A small network was shown many inputs. Here are its activations along a few directions, one row for each input.
In each table, some parts of the input vary, and every possible input appears once, in random order.
Descriptions start from the smaller parts, as in this example, which fits no table here: one of 5 places around a ring, together with either a single point or one of 11 places along a line or (one of 2 separate values, together with one of 6 places along a line).
Shared parts are said once, and a part with two or three values counts as separate values.
In the rows, 128 means zero.

Other details of the inputs vary at random and push rows far along three fixed directions, the same in every table; ignore that.
These rows show it; all are for the same input, with only those details redrawn:
[120  96 139 127 172  90  57  79 121 104 101 167 167]
[126 104 172 154 172 105  61  95 125 111 120 135 169]
[133 111 148 143 151 142 133 111 132 108 130 109 138]
[118 124 176 147 150 154 118 120 138 108 134  88 134]
[171  99 149 180 158 132 159 121 128 123 152 105 154]
[140  97  67 102 143 132 178  94 125  96 107 155 125]
[146 100  92 119 145 139 175 102 127 102 122 137 129]
[142  95  63 101 143 132 181  94 123  96 107 157 124]

A family of inputs:
row 1: [100 139 151 158 123 102 114 149 108 114 155  72 106]
row 2: [202  94 139 213 128 144 161 121 101 181 199 157 162]
row 3: [ 80 133 146  99 151 149  86 143 131  98  91 107 118]
row 4: [ 38 138 125  78 118 125  73 132 111  87 116 119  96]
row 5: [164 108 112 138 168  82  68 129 138 147  88 180 184]
row 6: [121 146 126 102  70 111 191 137  99 125 122 198 102]
row 7: [114 157  63  61  90 129 143 138 148 143 109 133  98]
row 8: [170 119  79 117 141 130 178 149 148 144 102 136 136]
row 9: [112 140  96  66 118 146  78  75 138 145  99 204 132]
row 10: [145 135 204 184 108 116 208 169  93 120 172 127 133]
row 11: [125 171 183 148 140  99  63 153 169 130 118  71 128]
row 12: [178 107  66 116 134 130 183 107 151 134 108 162 144]
row 13: [137 162  62  90  87 102 162 134 147 150 116 114  94]
row 14: [102 106 191 161 161 129  60  97  96 128 155 150 158]
row 15: [152 149 177 148 138 204 150 139 173 136 147  99 126]
row 16: [104 137  87  68 102 130  82  86 142 142  85 178 133]
row 17: [ 68 136 146 111  93 164  77 111 122 132 123 128 113]
row 18: [102 118 154 154 114 175 154 133 113 114 159  85 117]
row 19: [143 114  60  83 153  57  69 108 143 120  77 207 157]
row 20: [189  92 108 174 172  68 132 137 117 123 149 141 167]
row 21: [187 114  50 121 114 114 177 139 125 179 118 165 146]
row 22: [105 134 103 115  88 176 165 161 114 148 134 104  94]
row 23: [132 152 108 108  79 194 169 132 158 148 129 107 108]
row 24: [152 150 155 157 111 158 122 175 145 179 139  89 142]
row 25: [107 127 201 157 155 152  73 121 140 103 129  89 145]
row 26: [130 124  58 110  86 130 180 146 111 140 151 133  94]
row 27: [202  87 129 196 176 102 172 154 111 146 149 113 169]
row 28: [101 208 205  96  60 170 166 172 154 132 119 114  90]
row 29: [111 133 176 148 114 178 113 118 116 156 166 123 121]
row 30: [148 153 140  98 118  86 154 133 144 110  82 211 139]
row 31: [167  96 163 207 147 156 161 128  98 141 195 127 152]
row 32: [104 128  89  92 153  56  74 104 123  82  84 150 117]
row 33: [120 148 105 108 127 122 185 145 138  95 127  63  74]
row 34: [101 125  91  99  80 176 174 115 117 136 136 124  93]
row 35: [130 147 178 138 129 154  42 107 144 164 130 161 158]
row 36: [ 82 203 139  87  73 159 118 161 168 134 117  50  65]
row 37: [144  82  54 133 135 113 179 135  84 126 130 164 136]
row 38: [127 106 127 168 155  23  68 112  87 127 142 140 154]
row 39: [122 172 124 105 120 123 146 152 170 122 113  67  91]
row 40: [201  92 153 194 177 140 173 114 120 137 173 133 163]
row 41: [107 153  96 114  79 124 173 147 118 140 147  78  68]
row 42: [ 68 105  86  79 136 109  96 116  89 106  91 164 121]
row 43: [ 97 107 133 135 126 139 129 109 103 115 140 122 129]
row 44: [182 110 164 186 162 177 177 130 132 124 173 109 140]
row 45: [ 91 111 156 143 153  67  44 125  95 121 141 134 153]
row 46: [ 93 155 205 110 158 160  32 104 165 126 104 135 144]
row 47: [143 119  90 104 134 134 122 103 158 120  90 168 144]
row 48: [134 152 158 129 139 124 111 161 166 136 130  83 131]
row 49: [151 102  56 124 108  80 152 126  96 155 149 167 128]
row 50: [ 87 131 125 108 105 140 104 143 108 151 119 123 113]
row 51: [ 64 164 156  80 124 172 137 160 151  84 122  45  70]
row 52: [147 155 169 159 117 113  70 160 149 172 152  99 151]
row 53: [167 131 140 203 106  89 145 159 110 170 184  82 127]
row 54: [101 112 172 131 168 111  47  92 128 102 106 135 158]
row 55: [118 148 129  81 109 123 218 141 123  72  95 172  92]
The inputs of row 27 and row 50 match in every part but one. If row 40 is changed in the same way as row 27 into row 50, which row does it become?
Answer: row 29
The inputs of row 16 and row 34 match in every part but one. If row 24 is changed in the same way as row 16 into row 34, which row does it become?
Answer: row 22
What do these inputs look like to the network?
Answer: one of 5 places around a ring, together with either a single point or (one of 2 separate values, together with one of 5 places along a line)
Which other rows agree with row 43 in the place on the ring of 5? List them by row number.
Answer: row 1, row 4, row 10, row 14, row 18, row 31, row 37, row 38, row 42, row 45
Start at row 32 and move only the place on the ring of 5, one step at a time. The first step leads to row 11. Which rows follow, in order?
Answer: row 36, row 53, row 1
